Each row below holds a small network's activations on one input, seen along a few directions.
In each table, some parts of the input vary, and every possible input appears once, in random order.
A made-up example of a description, with smaller parts first: one of 6 places along a line, together with either a single point or one of 9 places around a ring or (one of 3 separate values, together with one of 8 places around a ring).
Shared parts are said once, and a part with two or three values counts as separate values.

A family of inputs:
x1: [  0  -9  12  -1  -5  -1  -3   7  -4   7 -14]
x2: [-16   3  22   4  -4  12  -9  -9  -6  10   2]
x3: [  7   5  18  -1  -6   1  -2  -4  -7   3 -20]
x4: [-12   3  20   2  -3  12  -3 -13  -9   7  -4]
x5: [  7  -1  13  -2  -8   1   2   5   1   3 -17]
x6: [ 10  -1 -20   3 -14  -2  10   2  -3  -9  -5]
x7: [  2 -11   1  -1  -6  -1  -2  11  -1   5 -13]
x8: [-13  -1  23   2  -4   7 -12  -3  -3   9  -5]
x9: [ 13  -5  -8   0 -14  -6   6   5  -2  -4 -12]
x10: [  0  11  20   2  -7  11   0 -19 -11   2  -8]
x11: [  1   0 -22   6 -12   5  16  -1   1 -16   7]
x12: [ -4 -13  -5   2 -12  -5  -3  15   1   4  -1]
x13: [ -3 -11   4   1  -8  -1  -8  15   1   7  -8]
x14: [ -6  -3  18  -1  -2   2  -5   2  -5   8 -15]
x15: [  7   0 -23   7 -13   3  15  -4  -5 -18   5]
x16: [  5  14 -12 -12  72 -35 -19  -5  26  21  39]
x17: [ -9  -8 -20   9 -10   3   5   6  -1 -10  15]
x18: [ -3  -9 -20   3  -9  -1   7   8  -1  -3  -1]
x19: [ 12  23 -10 -14  69 -33 -13  -8  31  17  35]
x20: [ -4   6 -18   1  -7  18  16  -7  -4 -28  18]
x21: [ -3   7  22  -1  -5   9  -1  -9  -1   2 -14]
x22: [  4   7  21   0  -6   7  -3 -13  -7   1 -15]
x23: [ 13  -1  12  -1  -9  -2   1   1  -5   2 -19]
x24: [-10  -2 -19   1  -4  16  11  -5  -9 -23  21]
x25: [ 14  -4   2  -1 -10  -2   2   5  -3  -1 -18]
x26: [  1   5  19  -2  -5   4   0   0   0   4 -18]
x27: [ -6  11  21   1  -6  14   2 -15  -4   3  -7]
x28: [ 19  23 -11 -13  68 -36 -15 -12  24  15  33]
x29: [  2   5 -19   2  -8  15  15 -11 -10 -29  17]
x30: [  0 -12  -8  -1 -10  -5   3  11  -1   2  -7]
x31: [ -5  -8 -23   6  -9   3  11   1  -4 -12  10]
x32: [  0  13  -8  -9  71 -35 -26   0  28  24  45]
x33: [  4  -1 -19   2 -12   1  12   6   4  -7  -4]
x34: [ -7  -9 -17   6 -11  -2   0  12   1  -1   5]
x35: [ -9  -1  20  -1  -2   7  -6  -7  -6   7 -11]
x36: [-14  -3 -16   4  -5  16   5  -1  -6 -21  26]
x37: [-4 -9 14  1 -6 -1 -9 11 -2  9 -8]
x38: [  7  -5  -7  -1 -13  -3   8   9   4  -3 -10]
x39: [  8  -3   3  -2  -9   1   4   9   4   1 -16]
x40: [-10  -3  21   2  -3   1 -11   6  -3  11  -9]
Question: Changing only one part turns x30 into x12. The same change can be made to x31. Which row results?
Answer: x17
Question: What do these inputs look like to the network?
Answer: one of 4 places along a line, together with either a single point or one of 9 places along a line
Question: Start at x40 and move only the place on the line of 4, one step at a time. The first step leads to x14. Which rows follow, in order?
Answer: x26, x3
Question: Which other rows does x19 become when the place on the line of 4 takes its other values? List them by row number.
Answer: x16, x28, x32

A family of inputs:
x41: [-22 -11  16  -3  -2  26  -6  11  -8 -14  13]
x42: [  4  16 -26  11  -5   5  18 -31  -8 -17  22]
x43: [  8   6  42 -14   5  15  -4  -1  -6  -7 -19]
x44: [-29   0   4  14 -14  15  -4 -22 -16   7  13]
x45: [ 20 -13 -42   2  -6 -18  12  11  -2 -12   2]
x46: [  9   3 -35  -1  -6  -2  23  10  15 -15   4]
x47: [  0  18  29   6  -5   6  -3 -33 -13  13 -22]
x48: [ 21  -9  16  -2 -11 -16  -9   9  -6  19 -35]
x49: [ 10   4  24  -6 -11  -2   2   7  12  15 -34]
x50: [-22 -13  -2   6 -18   6   0  20   9   6  -2]
x51: [  9   7 -16  -9   6  16  13   2   0 -39  21]
x52: [  3  18   0 -14  85 -42 -30  -5  33  34  42]
x53: [-11 -27  -9  10 -18 -10 -11  22  -9  10  -4]
Question: What do these inputs look like to the network?
Answer: either a single point or (one of 3 separate values, together with one of 4 places along a line)

A family of inputs:
x54: [ 23   4 -24  10   4 -27   9 -13  -6  -3   0]
x55: [-13  12  -8  -2  14  16  14 -27   3  -3  23]
x56: [ -8  -5 -35  -3   9  -2   4  28  17 -23  19]
x57: [  0  14   4   3  20   5   7 -31 -14 -16  12]
x58: [  3 -32   7   4 -77  39  25  29 -21 -33 -58]
x59: [-18   8 -19   9   1  10  -3   5   9 -19  37]
x60: [-11 -21   1  11   3 -29 -26  18   0  39  -6]
x61: [-11  -1 -47  16  -7 -16   1   5   8  -1  20]
x62: [-10 -14  25  12 -86  48  20   8 -33 -27 -37]
x63: [ 22   7  11 -21  16 -14  -2  11  19   0 -22]
x64: [-34 -10  29   4  18   2 -29   0  -7  24   6]
x65: [ 11  19  28 -10   9  -3  -9 -12  11   3  -4]
x66: [  1 -25 -16 -14  15  -8  -5  29   3  -5  16]
x67: [  1 -29  -5  25 -93  24  22   4 -30 -10 -58]
x68: [ 15  13   5   1  12   0   4 -13  -4 -21  17]
x69: [-24 -11   0  -1  15   9 -11 -12 -14   3  28]
x70: [ 3 10 -7 -4  6 11 12 -9 12 -7 28]
x71: [  9  23  14  -5  21   9  -4 -31 -13  -2  -2]
x72: [ -9 -24  14  -9  18 -14 -24  41  10  17  -6]
x73: [ 19  10  -1  -2   1 -29  -4 -12   9  22 -21]
x74: [ -4  20  27  -8  16   2  -7 -30   1   8  -9]
x75: [-19  14  25   2  17   7  -3 -17   9  20  -3]
x76: [ -9 -12   1  -3   8   4 -13   5  -4  -2  33]
x77: [ 10   2 -36   4  -2 -16  17  -9  10  11  11]
x78: [-4 13 26  0 10  2 -5  1 18 16  2]
x79: [ 35   9  -2 -18  21  -7   1   9   4  -9 -15]
x80: [ 25  22  15  -7  14   4  -6 -14  -4  -6   3]
x81: [  6   0   9 -11  17 -10   3  24  26  12 -15]
x82: [ 25   1 -12 -10  19 -12  12  10   3 -25   0]
x83: [-33   9 -20  10   9  15  -1 -12   0 -15  32]
x84: [  4   4  -3   9   2 -25   0   1  16  34 -15]
x85: [-27 -11  25  12 -80  52  24  -8 -44 -22 -41]
x86: [-19 -12  30   2  11  -3 -32  18   2  20  11]
x87: [ -2 -21 -28   6   0 -23  -8   5  -7  17  16]
x88: [ 12  -2 -24 -16  13  -1  20  14  19 -11  10]
x89: [ 32  13 -14   2   6 -22  -2 -14  -6  12 -14]
Question: What do these inputs look like to the network?
Answer: one of 4 places along a line, together with either a single point or one of 8 places around a ring
Question: Changing only the place on the line of 4 turns x59 into x83. The same change can be made to x80. Which row results?
Answer: x71
Question: Which other rows agree with x84 in the place on the line of 4? List them by row number.
Answer: x54, x60, x61, x67, x73, x77, x87, x89
Question: Which other rows does x81 become when the place on the ring of 8 takes its other values? List them by row number.
Answer: x56, x63, x66, x72, x79, x82, x88
Question: Which other rows does x62 become when the place on the line of 4 takes its other values? List them by row number.
Answer: x58, x67, x85

A family of inputs:
x90: [-10   6 -16  -9  81 -39 -27   5  31  26  56]
x91: [  9  -1 -18   3 -20   4  18   1  -2 -15 -12]
x92: [ -5   8  35  -2  -8  20  -3 -11 -10  -4 -15]
x93: [ 18  -8 -19  -4 -18   2  17  13  -2 -20 -12]
x94: [  9  -1  13   0 -15  -3   2   5   1   8 -29]
x95: [ 15  25   7 -19  86 -42 -28 -12  31  34  26]
x96: [-23 -10   4   8 -17  15  -2   1  -9   2   7]
x97: [ -1   5  26   1 -13  11   0 -13  -8   7 -17]
x98: [-27  -7  14   5 -13  24  -5   3 -10  -9   9]
x99: [ 18  -8  12  -6 -12  -5   1  17   2   3 -30]
x100: [ -5   8   4   1 -13  27  14 -14 -13 -26   3]
x101: [-15 -14  -7  12 -19   0  -5   6  -9   7   0]
x102: [  6   1 -17   8 -20   3  13 -11 -12 -11  -6]
x103: [-13 -16  -8   7 -20   2  -1  18   0   3  -5]
x104: [ -1   5  -5   4 -18  18  16 -16 -11 -15   0]
x105: [ 21  30 -30 -11  71 -33  -6 -15  30   1  54]
x106: [  6   0  14   5 -15  -4  -3  -7  -8  12 -23]
x107: [ -4 -23  -9   0 -17  -1  -1  30   1  -2  -6]
Question: What do these inputs look like to the network?
Answer: one of 3 separate values, together with either a single point or one of 5 places along a line
Question: Changing only the choice among 3 separate values turns x98 into x92. The same change can be made to x101. Which row results?
Answer: x106
Question: Which other rows does x97 become when the choice among 3 separate values takes its other values? List them by row number.
Answer: x96, x104

A family of inputs:
x108: [ -2  -3   8 -11  27 -19 -12  25  26  21   2]
x109: [-20  12  24  -1  35   4 -21 -14   1   6  18]
x110: [-11  -5   9   6  18 -23 -28   7   8  29  16]
x111: [ -6 -18   3   1 -30  12   6  30   5  -1 -24]
x112: [ -2   4  26  -7 -24  32   9  -5 -12 -22  -9]
x113: [  4  17  29 -14  35   5 -10 -10  11   0  16]
x114: [ 17  16   0  -4  23 -30  -2  -6  19  25 -12]
x115: [ 23 -24  -8  -2 -29  -7   6  30 -11  -4 -38]
x116: [ 29 -11  -3 -14  29 -38 -14  22  12  15 -13]
x117: [-31 -18  10  11 -31  23   0  -4 -22   7  -4]
x118: [-25  -4  14   1  27  -6 -20 -11   1  28  21]
x119: [-16 -19   4  17 -39   8  -9  13 -14   8 -10]
x120: [ 23  21  14  -1 -27  17  21 -34 -18 -18 -28]
x121: [  5   9 -83  -3  34 -12  14  -1  16 -31  70]
x122: [ 12  -1  -5   6 -34  -1  14  -3   0   1 -38]
x123: [ -1 -11 -81  15 -22  10  43   6  -4 -56  45]
x124: [-27   0  21   7 -23  32   0  -7 -22 -16  -7]
x125: [ 30  36  16  -6  32  -8   3 -37   2   7  -4]
Question: What do these inputs look like to the network?
Answer: one of 2 separate values, together with either a single point or one of 8 places around a ring
Question: Changing only the choice among 2 separate values turns x110 into x119. The same change can be made to x116. Which row results?
Answer: x115
Question: Which other rows does x109 become when the choice among 2 separate values takes its other values? List them by row number.
Answer: x124
